Each row below is a small network's average activation on inputs in which a field has the value named, seen along a few directions.
Related values have similar rows: they may be neighbours, one step apart, or belong to one group.
(in the rows, 500 means zero)
Strong random noise was added to every row along 4 fixed directions; ignore it. To show where, here is one row again and again, with new noise each time:
[458 402 521 584 575 465 567 551 243 468 445 665 503 446 429]
[409 341 538 399 248 496 637 363 225 566 490 651 471 499 592]
[510 612 422 246 171 808 447 377 814 476 565 269 554 760 846]
[511 406 590 606 487 572 501 535 262 458 459 597 557 466 406]
[405 421 453 495 530 423 611 505 294 502 456 677 445 468 533]
[452 478 466 294 192 649 555 357 538 526 533 453 508 644 747]


Field Nifa:
g12: [535 244 589 409 601 349 790 545 318 446 506 445 680 574 373]
g6: [536 191 627 331 348 230 758 329  97 666 561 621 512 465 426]
g13: [634 352 637 543 603 547 567 636 474 357 457 333 791 580 402]
g11: [206 485 237 387 742 166 704 505 375 512 415 840 210 426 644]
g10: [444 481 431 300 587 398 593 474 497 505 577 551 502 608 610]
g5: [513 325 558 275 211 342 673 250 450 686 643 391 511 610 508]
g3: [521 762 462 640 578 652 249 596 953 530 401 298 434 507 655]
g9: [463 644 355 552 602 578 431 591 638 413 372 638 465 450 585]
g8: [591 288 431 304 781 237 950 486 533 490 529 422 630 648 577]
g2: [559 325 488 310 683 501 804 563 748 375 368 327 732 736 689]
g14: [623 503 593 562 309 699 283 461 431 522 608 355 657 497 271]
g7: [655 555 677 624 489 677 214 574 429 439 665 371 708 493 103]
g15: [621 328 629 379 382 440 684 389 544 497 619 279 718 683 431]
g1: [542 616 348 519 751 280 478 567 621 505 641 506 407 453 347]
g4: [495 504 390 522 724 480 604 564 564 349 330 501 462 495 598]
Each value of Nifa is a pair of two hidden parts, and every pair occurs once (3 first parts, 5 second parts).
Changing only the second part turns g9 into g10. g4 has the same second part as g9; what does that change turn g4 into? -> g12
Changing only the second part turns g5 into g15. g1 has the same second part as g5; what does that change turn g1 into? -> g6

Field Div:
p1: [466 703 354 646 714 339 368 585 636 532 552 550 216 354 399]
p6: [411 349 490 616 742 352 688 586 277 497 328 786 453 374 516]
p5: [456 386 545 482 460 474 638 475 314 515 446 660 541 497 538]
p4: [289 404 550 502 218 488 530 373 301 605 418 740 334 345 626]
p7: [707 362 569 575 800 623 580 663 386 255 454 406 761 594 199]
p12: [481 301 448 183 469 380 743 373 392 490 537 477 655 726 605]
p10: [423 584 455 710 678 422 428 614 299 507 403 759 272 276 396]
p3: [465 797 448 546 344 443 229 457 618 715 645 467 208 309 548]
p8: [452 473 454 591 751 330 546 595 331 471 492 627 539 410 333]
p9: [608 168 689 386 358 316 677 382 198 530 582 461 687 548 294]
p11: [457 392 514 644 830 463 645 662 449 378 257 575 624 486 461]
p2: [526 483 342 447 856 210 696 626 653 454 629 407 594 628 450]
Div is arranged as a line.
Going along Div from p3 by way of its neighbour p2, in what order are p1, p6, p12, p8 met? -> p1, p8, p12, p6
Name the neighbours of p10, in listed order. -> p5, p7
